A small network was shown many inputs. Here are its activations along a few directions, one row for each input.
Each table varies a few parts of the input and shows all the possible inputs, shuffled.
A made-up example of a description, with smaller parts first: one of 5 places around a ring, together with either a single point or (one of 2 separate values, together with one of 4 places along a line) or one of 11 places around a ring.
Shared parts are said once, and a part with two or three values counts as separate values.

Other details of the inputs vary at random and push rows far along two fixed directions, the same in every table; ignore that.

Rows:
x1: [ 10 -30   8  -2  39 -23  25  -8 -24  22  35  43   8]
x2: [ 25  39 -11  -1 -32 -58 -56  18   8 -44  38 -11   4]
x3: [  7 -38  -5 -11  43 -24  36   2 -38  19  31  46  10]
x4: [-10 -16 -14  -5  22  18  11  -2  10   1   0   5   3]
x5: [-16 -24   9  -7  25  32  47 -21 -10  40 -22  17  -3]
x6: [-30  29  28  -4 -54  89 -15 -51  33 -35 -67 -46 -17]
x7: [  8  -2  -2   2  14 -14   4   1  10  -7  14   5  10]
x8: [ -7 -15   0  16  17   4  26  11 -12  22   2   6   6]
x9: [ 27  28 -26  -6 -37 -54 -61  37   5 -32  25 -19  -5]
x10: [  4  -9   4  18  21 -22   6  14 -14  21  23  15   7]
x11: [  2 -31   1   8  41 -11  23  14   9  26  11  26   3]
x12: [-12 -20   6   4  19  22  21   4  22  12 -22   2  -1]
x13: [ 25  55   0  -7 -58 -49 -66   3  -9 -27  19 -19  -9]
x14: [ 36  38 -26  -7 -35 -83 -51  36  -7 -49  52  -6  10]
x15: [  8  40   3  -9 -62   3 -39 -13   2 -46  -8 -26  -7]
x16: [  4 -11  -9  -9   6  -2  -2  -9 -18   1  15  14   1]
x17: [-34  21   6  -5 -31  79  -3 -25  43 -36 -60 -45 -12]
x18: [  3 -15  -5  -2  29 -22  14   9   0   0  22  19  13]
x19: [-12 -35  -1   4  33  25  44   7  17  24 -19  11   0]
x20: [  1 -15  -7  10  22 -21  16  23 -26  17  17  11   7]
x21: [-11  30  -3  -2 -49  32 -32   5  36 -38 -45 -46 -16]
x22: [-18  -6  17  -6   4  35  20 -26  -1  23 -30   1  -6]
x23: [ 15 -15  -4   6  21 -28   6  19   8  10  15  13   5]
x24: [-11  -8   9  16  12  12  14   4  -5  16  -6  -1   5]
x25: [-36  35  17 -10 -57  85 -13 -43  25 -17 -80 -51 -25]
x26: [  5 -30  11  -1  36   1  35 -17 -15  22  15  31   9]
x27: [ -7 -16  16  -2  24  26  33 -25  -4  36 -17  13  -1]
x28: [ 37  44  -9  15 -39 -79 -60  34 -18 -27  45 -14   8]
x29: [  3 -15 -13   9  21 -16   4  20 -22  22  22   8   4]
x30: [-16  -8   0 -10   5  39  12 -23  -5  26 -26  -1 -10]
Description of these inputs: one of 5 places around a ring, together with one of 6 places along a line.
The inputs of x29 and x10 match in every part but the place on the line of 6. If x4 is changed in the same way as x29 into x10, which row does it become? -> x2
A walk changes only the place on the ring of 5. It starts at x17 and steps to x21. List the rest of the walk in order. -> x20, x25, x3
Change only the place on the line of 6 in x16. List by row number the other rows that result. -> x1, x3, x6, x15, x26
A walk changes only the place on the ring of 5. It starts at x7 and steps to x23. List the rest of the walk in order. -> x28, x27, x26

Rows:
x31: [-37 -61   6 -11  74 115  82 -64  43  19 -30  37   0]
x32: [ 13  24 -14  10 -11 -52 -59  48 -34  20  41 -15  -6]
x33: [ -8  23  43  -1 -42  14   3 -43  15   2 -53 -20 -19]
x34: [ -3 -92   3 -19  80  -7 120   2 -57  49  11  70   9]
x35: [-12 -47 -10   6  59   6  33  27  39  38  13  23   1]
x36: [-19  25  39 -22 -44  23   1 -47   6  -9 -37  -6 -24]
x37: [  8 -29   7  -3  31 -11  34  12   5  67 -22  13  -5]
x38: [ 46  38   8  -3 -29 -90 -35  17 -15   5  11  -3  -7]
x39: [  2  19  23  28  -8  35   0 -18  68 -11 -29 -25  -5]
x40: [  8 -72  36   1 108 -24  98  -9   2  66  13  75  20]
x41: [-22 -88 -22 -10 101  46  80 -20  26  37   9  54  10]
x42: [ -3  19 -29 -20   5 -38  15  35   5 -27   8  -5  21]
x43: [ -4  29 -28  -9 -18 -27  10  21 -46   7  10  -7  14]
x44: [ -7  14  -3 -36  -6  44  -5 -38  35 -37 -28  -3 -12]
x45: [ 15  15  27  13 -21 -41  -1 -16 -37  31  12  19   2]
x46: [-15  48  21  32 -59  62 -46  -9  26  11 -50 -72 -14]
x47: [ -3  38   8  22 -53  49 -38  -3  92 -25 -44 -61 -10]
x48: [ 14  -5 -21  19  30 -69 -34  59 -12  12  64  10   6]
x49: [ 33  -9  -6 -24  -8 -68 -11 -10 -69  13  57  52  17]
x50: [  2   4 -33  17  32 -67   7  44 -36 -14  66   3  35]
x51: [-22  31 -10   2 -55  63 -62 -13  14 -14 -44 -67 -26]
x52: [ 10  -9 -14  -2  35  -1  -7 -17 -16 -17  45  22   8]
x53: [ 29  33 -22 -10 -22 -42 -56  -6 -51 -22  60   8  -1]
x54: [-14  31  23 -37 -71  44 -24 -62  11 -41 -55 -27 -14]
x55: [-13  22 -22  10   5 -24   9  20 -48   7  25 -17  22]
x56: [ 17 -27 -31  34  21 -71   7  80  12 -30  54  25  19]
x57: [  8   5 -28  -8   3  -9 -35  -1 -36  -1  28   3  -2]
x58: [-18  10   0 -17  -5  34 -14  17  59   1 -51 -27 -17]
x59: [-14 -86  11   7  81  51 108  -4   5  11   7  40  17]
x60: [ 40 -12  -3 -38  22 -78  -7   0 -19 -22  53  52  29]
x61: [  7 -21 -22  50  28 -65  -4  78 -21 -22  54  12  21]
x62: [ 45  46   5  15 -40 -74 -42  17 -36  23  23  -1  -3]
x63: [  3  24 -16  25 -55 -13 -26  51 -21 -21 -19 -22  -3]
x64: [ 39  12   4  41  29 -79 -21  25 -14   9  62  15  19]
x65: [-20  59  37  -8 -87  48 -32 -52  -1 -16 -40 -28 -25]
x66: [-18  19   3  -6 -36  45 -25   9   5  29 -47 -31 -29]
x67: [-40 -32  -7   3  41  93  22 -36  25   1 -32  -7  -5]
x68: [-63 -39  -2 -17  51  91 114 -28   2  48 -73   6   2]
x69: [ -7 -56 -26 -26  57  -1  29  15  25  33  -6  25  -3]
x70: [  5  -6 -17   8 -17 -41   5  54 -14 -15 -16   4   1]
x71: [ 15 -39  18   0  62 -37  44  -6   1  13  62  66  18]
x72: [ 34  12  10  33  20 -77 -16  21 -51  42  53  16  14]
x73: [-20  59  44  30 -70  49 -40 -46   9 -15 -43 -52 -12]
x74: [ 14  22  10  -3 -27  -4 -50 -26  -7 -55  21 -11  22]
x75: [ -6  29  19 -16 -52  56 -36 -52  50 -72 -30 -29   8]
x76: [-22 -81 -17 -15  71  48  65  -5 -25  92 -21  39 -13]
x77: [-36  37   6  44 -64  63 -31  20   9 -36 -58 -68 -10]
x78: [ -1  24  13  12 -43  40 -16  -2  14  40 -49 -36 -16]
x79: [-12  13 -18 -23 -34  53 -22 -28  -5  -4 -35 -16 -25]
x80: [ 29 -21 -43 -35   8 -86 -27  37 -29  18  33  22 -14]
x81: [-24  -3 -15  11  -9  51 -33  -5  32 -15 -23 -46 -15]
x82: [ 33  20 -13  -9 -55 -57 -18  26 -65 -28  36   1   2]
x83: [-17   2 -19 -38 -22  40 -11 -32  12 -12 -47 -14 -28]
x84: [ 32  24 -26 -41 -30 -67 -39  -9 -33 -31  39  21 -15]
x85: [ 29 -19  -8  13  23 -57   5  39 -45 -36  69  17  24]
x86: [ 27  25   1 -10 -32 -53 -53 -14 -56 -22  54  10  19]
x87: [ 12  25   2  36 -17 -16 -42  25  27  -3  13 -35   5]
x88: [-23  27   1  15 -53  44 -19  34  61 -65 -76 -53  -6]
x89: [-19 -62  -5 -19  68  59  80 -50 -42  70   0  64 -11]
x90: [-18 -36  17 -16  23  71  72 -14  19 -19 -49   2   1]
x91: [-14   1 -19 -34  -6  41 -11 -20  45 -30 -41 -14 -13]
x92: [-26 -70  17  14  67  55  97 -13 -54  49   1  28  13]
x93: [-31  58  42  10 -67  59 -38 -52  -1 -20 -28 -38 -13]
x94: [ 25  21 -20 -25 -26 -77 -51  50 -11   5  14  -4 -21]
x95: [-12  26  38 -20 -22  29  -2 -36  39 -29 -30  -4 -10]
x96: [ 24   2  23  20   9 -37   0  -5  27 -11  32  18  12]
x97: [ -6  11 -31   2   4 -30  13  29  15 -33  32 -11  22]
x98: [ 13   8  29  36  14 -32 -10  -6  -4  -4  33   8  16]
x99: [ 20  28  16  14  -8 -54 -39   1 -19 -31  64  13  14]
x100: [ 42  20 -10  -5  -7 -78 -36  50  33   3  21  -3   7]
x101: [-16  -9 -24  -3 -17  41 -22  -5  63 -19 -22 -34 -15]
x102: [-29 -50  43   8  82  89 100 -38  58  67 -78  19  -4]
The inputs of x64 and x102 match in every part but one. If x67 is changed in the same way as x64 into x102, which row does it become? -> x91
The inputs of x93 and x65 match in every part but one. If x57 is changed in the same way as x93 into x65, which row does it become? -> x79
What is each input in this table made of? -> one of 6 places around a ring, together with either one of 3 separate values or one of 9 places around a ring
Change only the choice among 3 separate values in x43. List by row number the other rows that result. -> x63, x82
Change only the choice among 3 separate values in x68. List by row number the other rows that result. -> x34, x70
A walk changes only the place on the ring of 9. It starts at x80 and steps to x94. List the rest of the walk in order. -> x37, x38, x33, x36, x54, x84, x83
A walk changes only the place on the ring of 6. It starts at x47 and steps to x100. List the rest of the walk in order. -> x37, x78, x46, x87

Rows:
x103: [  1 -51   1   1  60 -24  50   9 -73  68  30  41   1]
x104: [-17  19   3   1 -16  36  -7 -20  -9  22 -27 -21 -21]
x105: [ -3  -4  -1 -19   7  15   3 -39  -6   0  10  22  -3]
x106: [ 13  21 -34  18 -23 -43 -39  54  11 -25  14 -34   1]
x107: [ 34  31  -9 -29 -43 -63 -73   2 -12 -41  45   3   4]
x108: [ -4  -4   3 -21  13  21  12 -44 -16  -2   8  18   5]
x109: [ 29  25 -37   5 -21 -93 -44  72  -5 -10  45  -4   8]
x110: [-16  20  60  73  -1  37   8 -22  36  38 -30 -22  11]
x111: [  2 -38   4 -24  61 -31  44 -21 -56  24  47  62  14]
x112: [-16 -15   1   4  15  28  23 -11 -32  50 -14   8  -1]
x113: [  5 -25   0   1  27 -20  51   4 -77  56  19  34   5]
x114: [ 18 -42  59  44  88 -12  67 -20   9  43  50  62  34]
x115: [ 24  40 -25 -20 -39 -51 -52  31  31 -68  30 -16   3]
x116: [  4  13  -3  -7 -23 -29 -17  40  -1   8  -4  -9 -14]
x117: [ -8 -15  -2   0   7  12   4  -6 -13  47 -13  -4 -11]
x118: [-28  10  24 -21 -38  48  11 -51 -19 -29 -28  -5   5]
x119: [  2  39   0  -1 -55  11 -44   5  14  -8 -37 -44 -18]
x120: [  5  16 -25  14 -28   5 -43  24  38 -83  11 -28   3]
x121: [ -4 -48  -3   4  74 -22  65  32 -14  57  -5  34   8]
x122: [ 31  11 -45  27  -8 -87 -55  91 -12 -30  59 -11  11]
x123: [-21  -3  -8   2 -11  83  13 -17  67 -41 -51 -34  -5]
x124: [-34  -5  19 -20  -8  80  20 -42  53 -17 -65 -15 -20]
x125: [-23  -6  24 -20 -14  95  19 -57  48 -13 -69 -17 -18]
x126: [  6  11  -6 -10 -26   3 -15 -13  39 -46 -25 -20   0]
The inputs of x116 and x124 match in every part but one. If x117 is changed in the same way as x116 into x124, which row does it become? -> x107
What is each input in this table made of? -> one of 2 separate values, together with either a single point or one of 11 places along a line
Change only the choice among 2 separate values in x122. List by row number the other rows that result. -> x120

Rows:
x127: [-21 -17  35  22  19  53  57 -44 -31  26 -18  19  13]
x128: [-14  55  23   3 -79  47 -54 -36  33 -87 -36 -61  -6]
x129: [  36   43  -70  -23  -69 -123  -88  104  -51  -51   90  -16    7]
x130: [  48   30  -37   27  -36 -110  -88   85   -7  -47   50  -34   -1]
x131: [-13  44  15  51 -59   6 -45  39  71 -24 -50 -58 -15]
x132: [ 36  -5 -33 -37  19 -53 -11   9  31 -30  41  33   4]
x133: [-10   7  15 -33 -32  45 -16 -40  34 -14 -52 -22 -19]
x134: [-14  -8   0 -37   4  44   9 -33  50 -19 -38  -3 -14]
x135: [  19  -22    0   50   70 -102   52   76   13   90   41   20   34]
x136: [ 10 -54  -8  -5  90 -47  56  11 -14  -3  73  65  35]
x137: [-64  -5 -36 -29  -6  92  30 -11 -13  13 -83 -34 -31]
x138: [ 34  57  -4 -29 -74 -55 -78  -4  -8 -34   0  -8  -8]
x139: [ -9  22  32 -12 -41  43   7 -44 -25  40 -52 -14 -33]
x140: [ 32 -51  -9 -30  63 -92  24  12 -43  48  59  77  14]
x141: [  0  30   8  45 -60  11 -61  52  48 -38 -29 -53 -22]
x142: [ 21 -42   9 -27  44 -45  35  -5 -49  62  25  58   6]
x143: [ 28  73  14  34 -40 -61 -67  78  39 -17  -9 -57  -3]
x144: [ 24 -31   6 -16  37 -44  37  -9 -58  69  21  65   3]
x145: [ 25 -47   3   5  69 -88  32  15 -53  16  87  70  38]
x146: [-10  21  27 -13 -39  42   6 -46 -19  35 -51 -12 -29]
x147: [-10 -45  -5 -30  57  45  49 -31  45   8 -21  26 -12]
x148: [-22 -26  44  25  31  50  75 -39 -52  55  -8  22   2]
x149: [-23 -12 -38  11   0  68   8  18   5   2 -49 -42   2]
x150: [-52  -3 -39 -17 -17  60  12   9 -17  -2 -48 -32 -18]
x151: [ -7   2   1   2   8  37  10 -25  48 -64   4 -11   1]
x152: [  49   42  -25  -39  -52 -102  -77   23    5  -58   50    8    2]
x153: [  -1   63   10    0  -83   14  -63  -17   41 -101   -5  -52    4]
x154: [ 40   3 -29  -5  20 -77 -14  23  12 -63  89  37  29]
x155: [-35 -28  44  26  35  73  81 -51 -39  55 -24  17   3]
x156: [-30   4  42  11 -13  76  25 -48  -4  -3 -39 -21   7]
x157: [-38  14  12  34  15 117 -68 -69  29  58 -10 -41 -25]
x158: [ -4 -91 -33  22  85  23  75  39 -12  62  12  29  15]
x159: [-27 -23  29  15  33  54  51 -40  -9  14 -21  23  17]
What is each input in this table made of? -> either a single point or one of 10 places along a line or (one of 2 separate values, together with one of 11 places along a line)
List by row number the other inputs of the same sort as x150. -> x129, x130, x131, x135, x137, x141, x143, x149, x158
